A small network was shown many inputs. Here are its activations along a few directions, one row for each input.
Each table varies a few parts of the input and shows all the possible inputs, shuffled.
A made-up example of a description, with smaller parts first: values(2) and (point or line(9) or (ring(5) and line(6))).
Shared parts are said once, and a part with two or three values counts as separate values.
In the rows, zero is written as 128.

Other details of the inputs shift rows strongly along three fixed directions, in all tables alike. That doesn't count.

Rows:
x1: 80 24 167 130 155 132 171 188 186 115 95
x2: 159 15 219 118 144 90 199 119 168 156 120
x3: 179 165 68 166 136 107 102 149 62 90 179
x4: 125 78 80 227 207 72 164 167 125 97 113
x5: 156 150 167 95 114 122 130 97 120 160 130
x6: 131 138 166 100 93 147 143 91 135 111 129
x7: 143 162 147 119 117 152 128 136 122 178 162
x8: 179 148 75 147 129 96 100 138 65 60 179
x9: 190 181 187 145 80 149 173 103 155 185 177
x10: 154 115 136 113 63 162 117 90 167 156 128
x11: 36 104 58 75 149 130 44 120 123 127 65
x12: 122 164 132 109 142 126 125 117 123 166 123
x13: 125 156 130 103 128 152 119 141 122 161 137
x14: 105 164 131 119 125 122 130 108 128 146 99
x15: 102 148 135 97 122 119 127 94 124 117 97
x16: 222 23 148 183 155 81 180 154 121 82 185
x17: 156 150 169 107 83 144 155 95 139 127 137
x18: 104 156 125 113 116 164 117 149 128 130 125
x19: 64 115 79 101 123 135 73 96 145 130 67
x20: 158 174 165 134 100 164 141 135 143 168 171
x21: 157 185 66 190 164 88 102 129 67 111 172
x22: 178 168 81 175 124 122 105 147 84 61 179
x23: 166 158 177 119 80 148 157 101 142 147 140
x24: 107 154 127 103 138 121 115 120 113 153 107
x25: 124 84 88 239 202 66 166 167 128 107 129
x26: 133 140 148 90 115 147 111 133 116 141 133
x27: 69 106 80 93 108 172 60 144 151 118 103
x28: 76 21 159 121 185 92 165 156 160 134 72
x29: 51 129 113 86 139 161 85 143 120 71 100
x30: 111 62 170 167 154 128 202 167 196 164 105
x31: 157 159 171 112 99 123 147 86 134 153 120
x32: 140 165 153 127 96 148 147 115 139 149 128
x33: 124 165 134 119 117 165 129 144 142 146 141
x34: 168 156 81 165 138 81 115 87 66 48 153
x35: 29 95 47 71 140 153 33 154 122 115 82
Description of these inputs: ring(5) and (point or line(6)).
- Changing only the ring(5) part turns x19 into x11. The same change can be made to x4. Which row results? => x12
- List by row number the other rows that have the ring(5) part in common with x18. => x1, x20, x22, x27, x29, x33
- Which other rows does x15 become when the line(6) part takes its other values? List them by row number. => x4, x14, x25, x31, x34

Rows:
x36: 129 144 133 125 132 132 128 127 120 130 135
x37: 140 124 126 122 112 129 121 120 127 124 129
x38: 129 149 134 128 124 127 134 127 121 132 127
x39: 136 123 125 118 119 130 115 123 124 131 128
x40: 129 146 133 126 124 123 128 103 127 135 127
x41: 123 149 129 135 125 137 129 127 127 128 133
x42: 135 137 121 128 118 134 122 124 132 126 129
x43: 131 133 122 121 123 132 118 125 124 124 141
x44: 135 130 122 126 115 132 121 124 130 123 133
x45: 130 132 126 119 121 123 125 127 123 117 126
x46: 128 142 124 134 121 135 127 127 130 131 129
x47: 92 79 148 123 148 137 145 151 164 157 97
x48: 74 119 151 86 129 150 124 134 155 167 86
x49: 129 144 125 132 128 128 128 129 121 142 130
x50: 129 150 133 129 132 132 129 127 117 134 138
x51: 148 83 125 150 137 118 135 139 135 125 136
x52: 134 138 124 125 127 120 121 104 124 125 125
x53: 85 78 156 115 139 140 151 147 169 144 97
x54: 130 134 125 123 117 134 122 124 129 117 136
x55: 124 143 127 129 130 133 124 129 126 132 138
x56: 141 83 134 143 142 117 139 140 129 116 135
x57: 72 120 155 80 126 156 122 130 158 160 97
x58: 142 95 124 152 138 115 146 143 139 122 123
x59: 128 143 131 124 126 134 129 125 123 119 129
x60: 128 133 115 123 128 117 116 105 119 117 129
x61: 136 133 128 115 123 121 123 126 120 128 133
x62: 131 141 121 128 128 129 127 128 121 139 130
x63: 132 149 132 127 130 124 131 128 115 139 133
x64: 126 146 125 137 122 136 128 127 129 134 130
x65: 144 87 124 151 139 117 141 143 139 127 137
x66: 141 105 131 163 139 113 155 145 136 132 128
x67: 129 144 126 127 121 137 126 124 129 123 133
x68: 134 125 130 118 117 125 121 122 121 117 126
x69: 137 140 132 125 124 122 131 102 128 133 130
x70: 131 142 124 130 120 130 132 126 126 132 126
x71: 129 132 128 120 121 131 125 125 122 112 132
x72: 142 97 131 149 141 110 149 143 134 117 124
x73: 78 123 158 80 130 146 129 132 150 164 89
x74: 141 97 124 161 139 119 148 143 141 123 130
x75: 132 149 140 130 122 123 132 103 128 142 130
x76: 133 141 123 126 120 130 128 125 127 130 125
x77: 131 126 127 118 121 136 112 121 123 124 138
x78: 133 143 133 123 130 131 125 125 121 128 136
x79: 137 135 120 126 125 126 121 127 124 133 130
x80: 134 125 132 120 117 132 121 121 121 113 133
x81: 125 148 127 132 131 136 126 128 122 136 138
x82: 132 133 130 115 125 131 121 124 121 123 137
x83: 137 106 138 162 145 115 157 145 132 121 134
x84: 132 143 124 125 127 135 123 126 124 131 139
x85: 131 146 133 124 122 126 134 126 122 128 127
x86: 140 127 132 114 120 125 119 122 119 127 132
x87: 128 129 119 123 119 127 122 127 127 121 124
x88: 141 101 134 150 141 111 154 143 134 121 125
x89: 132 144 129 124 130 124 128 128 117 134 131
x90: 29 131 24 147 200 112 62 172 80 47 87
x91: 140 100 127 162 145 115 145 147 138 133 136
x92: 138 139 132 123 120 132 129 122 125 119 133
x93: 124 144 128 131 124 136 129 127 129 125 132
x94: 133 129 121 119 122 126 120 127 125 132 130
x95: 141 84 133 149 131 120 142 138 139 113 137
x96: 140 140 126 121 126 122 124 125 118 128 133
x97: 143 125 126 126 110 133 118 119 129 123 136
x98: 128 145 122 135 129 134 124 129 123 141 135
x99: 128 145 135 127 126 134 132 125 124 123 130
x100: 136 137 121 127 124 131 118 126 128 132 135
x101: 138 121 128 122 120 120 116 101 121 122 130
- What is each input in this table made of? => line(6) and (point or (values(2) and ring(5)))
- Changing only the line(6) part turns x81 into x57. The same change can be made to x83. Which row results? => x92
- Which other rows does x84 become when the values(2) part takes its other values? List them by row number. => x67
- Start at x97 and move only the line(6) part, one step at a time. The first step leads to x44. Which rows follow, in order? => x42, x74, x46, x64
- Which other rows does x36 become when the ring(5) part takes its other values? List them by row number. => x55, x62, x89, x91
- List by row number the other rows that have the line(6) part in common with x71. => x43, x44, x45, x54, x60, x61, x65, x82, x87, x94
- Which other rows does x70 become when the ring(5) part takes its other values? List them by row number. => x46, x85, x93, x99
- List by row number the other rows that have the line(6) part in common with x68. => x37, x39, x51, x56, x77, x80, x86, x95, x97, x101
